A small network was shown many inputs. Here are its activations along a few directions, one row for each input.
In each table, some parts of the input vary, and every possible input appears once, in random order.
A made-up example of a description, with smaller parts first: one of 3 separate values, together with either a single point or one of 9 places around a ring or (one of 6 places along a line, together with one of 8 places around a ring).
Shared parts are said once, and a part with two or three values counts as separate values.

Other details of the inputs vary at random and push rows far along two fixed directions, the same in every table; ignore that.

A family of inputs:
row 1: [ -7  -3  -6  28  -4  15 -21   8 -14   1   9  12]
row 2: [ 31  24 -12 -12   6  33  54  49   1 -10  47  88]
row 3: [ -4  15 -16 -15  29   0  16   1  -2   4   0 -16]
row 4: [ -5 -38  18  -2  15 -27 -48 -24  34  -9  13  27]
row 5: [  8  44 -17 -17   0  20  55  32 -14  -6  43  92]
row 6: [ -5 -30  -1 -11 -22 -42 -27  -6  16  10 -28  61]
row 7: [ -5  -3  -3  -5  16  23  10 -13  17   0   8 -14]
row 8: [ -5  20  -9   8  -7  17  26 -29 -17  10   7 -54]
row 9: [-32 -13   1   2  17   8  12   4  15  18   1  -5]
row 10: [-15 -30  12 -28  14 -43 -42 -26  29  -7 -16  23]
row 11: [-13 -22   5  -9  16 -46 -39 -45  29  16  16  30]
row 12: [  6  15 -10 -22  24   7  17  14 -11 -20  -3 -25]
row 13: [ -8  15 -16  17 -25  57  27  13 -20 -20 -22 -32]
row 14: [-21 -25  -2  23 -23  -3 -32 -12   5  -4 -14  10]
row 15: [ 13  61   6   7 -38  -3   5   4 -12   4 -38 -50]
row 16: [-55 -22   1 -10  -4 -40 -23  -3  17  23 -22  32]
row 17: [ -1  37  -6 -27  21  13  63   9   1  16  57  62]
row 18: [  1  22 -16 -13  12  24  29 -19  -8  -2  -4 -50]
row 19: [-43  -8  -2  -8 -22  -7  -4 -20   5  13 -22   2]
row 20: [ 24  74   0  16 -18  10   9  20 -32   7 -17 -49]
row 21: [  1   0 -24   5 -14  -3   5  26 -23  -2 -58 -45]
row 22: [ -3  -3  -6   6  30 -22 -30 -24  -3  16  11 -21]
row 23: [ 11   5  -8   8  22   2 -24 -11 -27 -14 -10 -73]
row 24: [-35  -5  -6  11 -22  37  11  -4  -3  -1 -26 -45]
row 25: [-40 -25  12 -17   2 -40 -17 -40  30  32  -4  39]
row 26: [  2 -17 -11  13 -24  20  -2  12  -4 -10 -43 -28]
row 27: [-38 -20   7  -2 -19 -38 -32 -35  15  20   9  47]
row 28: [  3 -29  23 -10   0  -4 -11   2  20 -16 -20 -10]
row 29: [-43 -27   4   9  -2 -45 -56 -25   2  31   6  32]
row 30: [-24 -25  -1  10 -25 -41 -45 -24   6   7 -17  42]
row 31: [ 11   8  -8   7  13  29  13 -18   6  -2  27 -33]
row 32: [  5 -12   6  -4  12   9   8  27  -1 -23 -33 -52]
row 33: [ 32   9   9   8  -4  33  25   5 -11 -29   0 -54]
row 34: [ 25  89   8 -31  -8   1  59  45   8   6  28  81]
row 35: [-10  12 -10  20  10   5  -2 -21 -27  22  -1 -65]
row 36: [-19 -36   9 -13  28 -20 -32   7  28  -8 -10  15]
row 37: [ 24  11  -8 -11  -4   3  34  34 -21  -9 -26 -37]
row 38: [-42  -4 -12  13  -6  30  14  17  -6   1 -28 -46]
row 39: [  9  -7   2  15  23  16 -26  -4 -12 -14  -1 -59]
row 40: [ 19   8   6 -18  -7  10  22   4 -11 -22 -27 -50]
row 41: [-16   5  -3   7  -1  41  34 -11   1   7  -1 -49]
row 42: [ -1 -35  -2   6 -24 -54 -49 -16  11  10 -22  43]
row 43: [54 18 14 -3 14 17 32 27 -2 -2 76 76]
row 44: [ 38   9  -2   2 -20   4  21   3 -23 -12  -9 -44]
row 45: [ 40  19   7 -20  13  23  59  47   6 -13  52  74]
row 46: [-34 -23  -8  12  -4   2 -16  21   6  -1 -31  17]
row 47: [ 26   5 -13  25  -5  21  -3  20 -22   0   4 -10]
row 48: [ 15  26  -7 -21  39  34  51  21  15  -1  65  59]
row 49: [ -5 -16   2  16  31  -3 -31 -16   9  13  14 -23]
row 50: [ 30 -11  10  10 -14  10   7   8  -1 -12   3 -19]
row 51: [ 49  33  16 -28   7   5  45   3   1 -23  70  71]
row 52: [ -1  -9  -2  -2   8  28  -5  -5   2 -23 -24 -63]
row 53: [  6  59  13 -13 -31  -3  16  10   3   2 -42 -10]
row 54: [ 12 -42  20   3   3 -70 -60  -5   7  19  -8  31]
row 55: [ 28  11 -19  23 -26  41  21  12 -24 -18  -9 -41]
row 56: [-23  -5  -1  21   0  16 -10  -2  -5  13  25   0]
row 57: [-22   0  -4  16 -22  28   8 -11  -1   1  14 -18]
row 58: [-14 -10   5  13   0  11   7 -27  14  15  22 -15]
row 59: [ -9  21 -18   1 -26  22  24   0 -20  -9 -21   8]
row 60: [ -4 -59  26  -7  -9 -38 -37  -1  38   4 -26  36]
row 61: [ 13 -22   9 -15 -17 -25  -3   2   4  -1 -28   0]
row 62: [  5  -2   3 -14   9 -11   6  18  -9 -18 -37 -48]
row 63: [ 47  18  23  -8  27  20  26  21   4 -15  80  72]
row 64: [  8 -26  -4  11  -4 -51 -53  -1  -4  19  -4  50]
row 65: [ 28  -3  17  -3  16 -25 -18   1  -9  -9  11   1]
row 66: [-15 -11   7  20  19   5 -12 -16   4  27  25 -12]
row 67: [ -4 -24   8 -14  11 -40 -43 -32  18  -8   3  14]
row 68: [ -3  12 -15  19  -8  -5 -17   1 -29   6   5  15]
Each input here is: one of 4 places along a line, together with either a single point or (one of 2 separate values, together with one of 8 places around a ring).
Q: Changing only the place on the line of 4 turns row 16 into row 19. The same change can be made to row 9. Which row results?
A: row 41
Q: Changing only the place on the line of 4 turns row 48 into row 7. The same change can be made to row 21. Which row results?
A: row 6
Q: Start at row 54 and move only the place on the ring of 8, one step at a time. The first step leads to row 65. Which rows follow, in order?
A: row 23, row 22, row 35, row 29, row 68, row 64
Q: Change only the place on the line of 4 in row 38. List by row number the other rows that result.
A: row 24, row 56, row 57
Q: Change only the choice among 2 separate values in row 64. List by row number the other rows that result.
A: row 47

A family of inputs:
row 69: [ -3 -10  12 -39  -6 -18  15  -3  47  -6   0  73]
row 70: [ -2  14   5 -28  16  -3   8  20  26 -20  -9  21]
row 71: [-27   4   3  10 -12  -5  -3   8   5  39  24  80]
row 72: [ 12  47 -13  45 -20  39   6   6 -37  -6  -2 -80]
row 73: [-56 -90  30  18   7 -66 -94 -67  34  31 -69 -81]
row 74: [ 30  22 -15  24 -23   7  15  42 -27   0 -26 -21]
row 75: [ 33  21  -3  14 -46  12  25  13 -14 -15 -24 -25]
row 76: [ 18   3 -12  23   6   6 -14   3  -6  14  39  41]
row 77: [-36 -16   2 -13  17 -38 -15 -28  21  19  18  10]
row 78: [ 41  20 -17   1 -10   2   5  14 -36 -23 -11 -31]
row 79: [ -3  30  -3 -10  -2  26  21  26 -15 -24 -36 -22]
row 80: [ 25  -8   4  -1  10  15   0 -41   3   0  41  11]
row 81: [ 27  29 -17  11 -28  -6  17  20 -35 -12 -19 -25]
row 82: [  1   6  -2  18  35  27  20   0 -18  17  21 -51]
row 83: [ 19   4  -7  -7  26  -8  -5 -28 -13   6  56  24]
row 84: [ -9   7  -5 -17   3   2  22  33   0   5 -19  57]
row 85: [ -2  -6  11 -40  16 -46   7   4  27  -1  20  59]
row 86: [-47 -46  -6  41 -29 -72 -88 -35  -3  26 -68 -56]
row 87: [  8   0   9 -23  19 -13  24  32  26  11   8  34]
row 88: [ 45  14  11   1   1  -6 -21  19  -3 -24   8  17]
row 89: [ 28  23  11  11 -17 -15  -9  27  -2 -11  -1  22]
row 90: [-24  27 -15  -1  18  40  16  -6   6  -8   3 -42]
row 91: [ 32  17  -3   7  22  33  41  35 -32 -10 -24 -93]
row 92: [ -1  12  28 -11 -20 -24 -12  24  10   4   3  80]
row 93: [ 39   0  -6   7   0  -5  -8  30 -10  -4  -2  27]
row 94: [ -11   18   -5    2   -9   45   43  -21   -2    1  -10 -101]
row 95: [  5   9  24   1  42   5  -6 -17   6   3  57  -1]
row 96: [  36   28   13   -1   22   30   26   19  -24  -29  -12 -101]
row 97: [  1  19  -1 -14 -31 -18  15  17 -20   1  -2  49]
row 98: [-23  22  -9   5 -26  -2   9  -9 -24  18  17  30]
row 99: [ 40   1  -4 -23  19 -19  -1  -4 -17 -13  18  10]
row 100: [-29  -9   2 -24   1   1  14 -31  45  11  31  70]
row 101: [  2  25 -12  -6 -34  47  49  11 -22 -23 -59 -67]
row 102: [  1   0   5  17 -32 -13  -5 -22  17  15  31  63]
row 103: [  0  -3  23 -15 -46 -19   7   6  17   8  -4  80]
row 104: [-14   1  -4 -32  -3 -30   5   8   4  -3  -4  80]
row 105: [-10  -9  -1 -29  18 -24   6  27  39  11  -4  82]
row 106: [  4 -28  18 -23  23 -56 -22 -10   8   1  -3   6]
row 107: [-31 -95  39   0  -1 -86 -92 -41  41  13 -99 -72]
row 108: [  6  26 -24  43 -17  21   9  15 -28  16   3 -29]
row 109: [19 -8 -4  8 33  6 -8 -9 -4 18 51 34]
row 110: [  7 -94   7   7   8  43   9  51  18 -55  18  44]
row 111: [ -82  -81   27   15   16  -76 -118  -46   52   28  -72  -81]
row 112: [-28  16 -15   2 -24  47  35 -22  -9   0 -15 -26]
row 113: [  5  23  -6   9 -30  21  26  44 -31   9 -38 -15]
row 114: [-30  14 -24 -17  13   0  18 -18   5   3  19  18]
row 115: [ -55  -98   35   -7  -16  -93  -96  -35   62   16 -116  -69]
row 116: [ 21   1  -3  15 -15  15  -6 -27   1  -4  29  20]
row 117: [-39  -1 -10  -4  12   4   6   2  14  29  19  83]
row 118: [ 45   2  -9   0  19  15  10  23 -25  -8  -9 -38]
row 119: [-16  49  -7  28 -25  53  19   7 -41   2 -13 -69]
row 120: [ 43  -8  25 -24  29 -28 -27   1  16 -14  38  58]
row 121: [  2  14  -4   2  25  10  21 -22 -28   3  27 -56]
row 122: [-31   7 -18  -7  23  16  20   2  22  22  22  44]
row 123: [-31  27 -31   0  -7  26  26 -13 -31   0  -8 -26]
row 124: [-20   1   0  -5  27   4  18   2  27  31  41  31]
row 125: [ 17   6  11  11  11  -8 -37 -13   9  -2  54  58]
row 126: [-29 -92 -13  28  22  71   3  14  17 -33  67  38]
row 127: [ 25  16   0  12  28  30 -11 -21 -22 -10  32 -54]
row 128: [ 43 -22  18 -26   7 -21  -8 -17  22 -10  27  58]
row 129: [ 15  24  14 -18  13  12  24  25  10 -21  -8 -50]
row 130: [ -7  11 -16 -33   7 -17  20   8   6 -14 -10  23]
row 131: [ 49  16 -12  13 -30  36  16   5 -29 -33 -34 -79]
row 132: [ 19  27 -28  29 -10  29   3  -9 -47 -12  -1 -78]
row 133: [-30  30 -13   8   4  44  14  -4 -16  -6  -7 -28]
row 134: [-35  -9   9  10 -45  -5  -9 -27   7  24  -8  30]
Q: What do these inputs look like to the network?
A: one of 2 separate values, together with either a single point or (one of 4 separate values, together with one of 8 places around a ring)
Q: Changing only the choice among 2 separate values turns row 131 into row 116. The same change can be made to row 70. Which row results?
A: row 90
Q: Change only the choice among 4 separate values in row 85. List by row number the other rows that result.
A: row 87, row 115, row 129
Q: Change only the place on the ring of 8 in row 78. List by row number the other rows that result.
A: row 81, row 85, row 97, row 99, row 104, row 106, row 130
Q: Change only the choice among 2 separate values in row 103. List by row number the other rows that result.
A: row 134
Q: Change only the choice among 4 separate values in row 128. List by row number the other rows that result.
A: row 99, row 118, row 120

A family of inputs:
row 135: [  5 -34  11   0  17 -60 -61   7  22  15 -14  37]
row 136: [-18 -64  29  15  12 -56 -71 -18  27  15 -29 -20]
row 137: [ 42  34 -18  -7  -4  18  32  31 -33 -14  10  15]
row 138: [ 43  33  -4  16 -12  23  11   9 -26 -15 -22 -81]
row 139: [ 14  34   6 -31  -4  -3  43  22   5 -14  21  71]
row 140: [  5  -8  12 -22  33   1   2 -13  13 -10  51  31]
row 141: [ -1 -24   0  -4   8   5  12 -11  16   2  39  42]
row 142: [   3   12  -26    0   10   52   39  -11  -21  -23  -12 -104]
row 143: [-25 -50   5   5   0 -34 -51 -42  35  10   7  33]
row 144: [  3  54  -9   1 -31  44  45  13 -10  -3  15   9]
row 145: [ 40  17  -4 -11 -15  11  37  24 -21 -14   7  15]
row 146: [-10  13 -17  19 -14  60  43   9 -23  -3 -27 -80]
row 147: [ -1  16  -5  -8 -11  -9  13  28  -7  -5   5  66]
row 148: [-33  57 -20   3   0   8  37 -39 -18  50  70  50]
row 149: [  7 -29  14  -8 -22 -61 -54 -14  14   4 -28  49]
row 150: [  23   27  -15   29   20   45   14   19  -41  -15   -7 -104]
row 151: [-54 -41   0   4   1 -16 -37 -23  20  15 -73 -66]
row 152: [ -2 -35  30  10  12 -49 -65 -26  30  11  10  26]
row 153: [ -1  12 -37  24   8  60  29   3 -37 -14 -10 -96]
row 154: [-33 -42   8  12 -33 -41 -42   3   2   4 -83 -40]
row 155: [-13  33  -9  -7  -4  20  33  29   1   8  30  68]
row 156: [-49 -38  -1  25 -22 -13 -53 -33  15  17 -67 -57]
row 157: [ 29  15  18 -17  36   1  16   3  13  -6  53  33]
row 158: [ 25  26  -1   4   8  47  26 -12 -20 -18  52 -19]
row 159: [ 23  41   4 -13 -29   6  34  13  -4 -10  32  85]
row 160: [-10  34   5 -31   1   8  42  18  21   4  32  74]
row 161: [-21 -61  24   0  15 -38 -50 -24  26   9  13  27]
row 162: [-13  25 -12  14 -29  47  40  24 -23  -2 -36 -72]
row 163: [ 37  24  -5  -6  10  13  21  15 -17 -16 -30 -84]
row 164: [ 40  22   6 -39   6 -15  30  16   3 -14  27  74]
row 165: [-38 -57  -1  24  18 -26 -75 -22  -3   4 -43 -73]
row 166: [-51 -41   0   7   8 -28 -43 -11  29  27 -17  48]
row 167: [ 35  -5  16 -10   6 -19   4  15  14   2  23  43]
Q: What do these inputs look like to the network?
A: either a single point or (one of 4 separate values, together with one of 8 places around a ring)
Q: Change only the choice among 4 separate values in row 156. List by row number the other rows that result.
A: row 146, row 151, row 166
